Here are a small network's activations along a few directions, averaged over the inputs that share one value of a field.
Values that are neighbours, or in one group, have similar rows; names and order tell nothing.
(in the rows, 500 means zero)
Strong random noise was added to every row along 2 fixed directions; ignore it. To show where, here is one row again and again, with new noise each time:
[472, 602, 453, 609, 522, 618, 539, 433, 378, 750, 831, 820, 144, 726, 488, 840, 308]
[506, 632, 491, 714, 517, 609, 462, 546, 403, 617, 895, 861, 161, 654, 504, 793, 305]
[481, 618, 477, 509, 520, 573, 541, 513, 429, 651, 676, 638, 328, 715, 411, 684, 391]
[520, 666, 548, 359, 511, 476, 500, 742, 549, 371, 391, 284, 719, 652, 260, 333, 561]


Field P:
p7: [450, 389, 480, 284, 503, 415, 629, 381, 497, 424, 247, 315, 638, 282, 479, 344, 591]
p11: [407, 355, 381, 274, 402, 558, 463, 292, 517, 693, 382, 444, 462, 364, 535, 695, 629]
p4: [647, 593, 484, 699, 524, 599, 555, 513, 464, 557, 507, 664, 480, 393, 636, 512, 486]
p9: [287, 331, 481, 270, 548, 482, 454, 433, 539, 392, 217, 379, 788, 527, 541, 346, 576]
p6: [555, 543, 540, 557, 561, 375, 444, 491, 525, 306, 462, 199, 607, 532, 309, 289, 588]
p3: [585, 361, 602, 600, 456, 462, 499, 412, 551, 671, 575, 573, 273, 347, 755, 458, 512]
p1: [521, 528, 631, 438, 454, 447, 369, 702, 536, 521, 254, 214, 808, 532, 360, 322, 563]
p10: [568, 500, 506, 570, 450, 526, 486, 573, 440, 475, 628, 490, 530, 618, 497, 533, 500]
p12: [656, 468, 567, 528, 432, 351, 489, 730, 475, 367, 256, 319, 704, 400, 546, 135, 562]
p2: [312, 523, 542, 375, 598, 524, 384, 552, 683, 322, 370, 547, 637, 434, 534, 471, 521]
p5: [569, 484, 593, 666, 334, 414, 515, 505, 591, 224, 536, 469, 467, 209, 614, 325, 533]
p13: [494, 381, 359, 349, 597, 417, 536, 433, 608, 409, 318, 556, 725, 417, 431, 484, 479]
p8: [513, 578, 441, 552, 561, 553, 589, 492, 439, 459, 670, 371, 429, 627, 448, 575, 569]
The values of P form a line.
Question: List every value one step from p12, in the order listed.
Answer: p4, p3
Question: List every value one step from p9, in the order listed.
Answer: p2, p13
Question: List every value one step from p10, in the order listed.
Answer: p1, p8

Field F:
f10: [387, 359, 384, 455, 516, 528, 622, 220, 539, 572, 596, 540, 449, 404, 453, 664, 445]
f11: [533, 697, 591, 595, 603, 478, 368, 714, 543, 193, 680, 380, 563, 668, 294, 330, 585]
f2: [495, 455, 616, 200, 420, 467, 573, 653, 577, 551, 133, 183, 780, 466, 535, 273, 635]
f5: [576, 541, 639, 532, 464, 506, 481, 771, 536, 325, 447, 465, 891, 428, 511, 337, 566]
f9: [585, 505, 507, 693, 342, 473, 406, 637, 464, 235, 692, 666, 435, 274, 517, 575, 453]
f12: [654, 546, 662, 743, 434, 431, 369, 840, 627, 157, 541, 477, 553, 323, 711, 156, 546]
f7: [624, 517, 433, 488, 435, 428, 592, 330, 405, 726, 391, 358, 294, 507, 430, 496, 554]
f4: [229, 437, 459, 653, 670, 597, 376, 412, 558, 544, 739, 946, 175, 321, 732, 717, 269]
f3: [489, 620, 545, 540, 562, 554, 432, 627, 507, 390, 634, 465, 573, 763, 403, 527, 487]
f6: [657, 601, 512, 655, 553, 434, 551, 437, 485, 578, 423, 521, 311, 443, 548, 384, 485]
f1: [647, 400, 412, 440, 357, 428, 533, 461, 464, 527, 448, 384, 486, 480, 409, 488, 543]
f8: [270, 372, 448, 223, 597, 514, 504, 229, 575, 648, 317, 519, 517, 504, 452, 612, 476]
f13: [429, 521, 384, 420, 535, 611, 539, 451, 308, 718, 476, 546, 641, 767, 484, 735, 508]
The values of F form a line.
Question: List every value one step from f12, in the order listed.
Answer: f2, f6
Question: List every value one step from f3, in the order listed.
Answer: f11, f13
Question: List every value one step from f1, in the order listed.
Answer: f9, f7
Question: List every value one step from f4, in the order listed.
Answer: f8
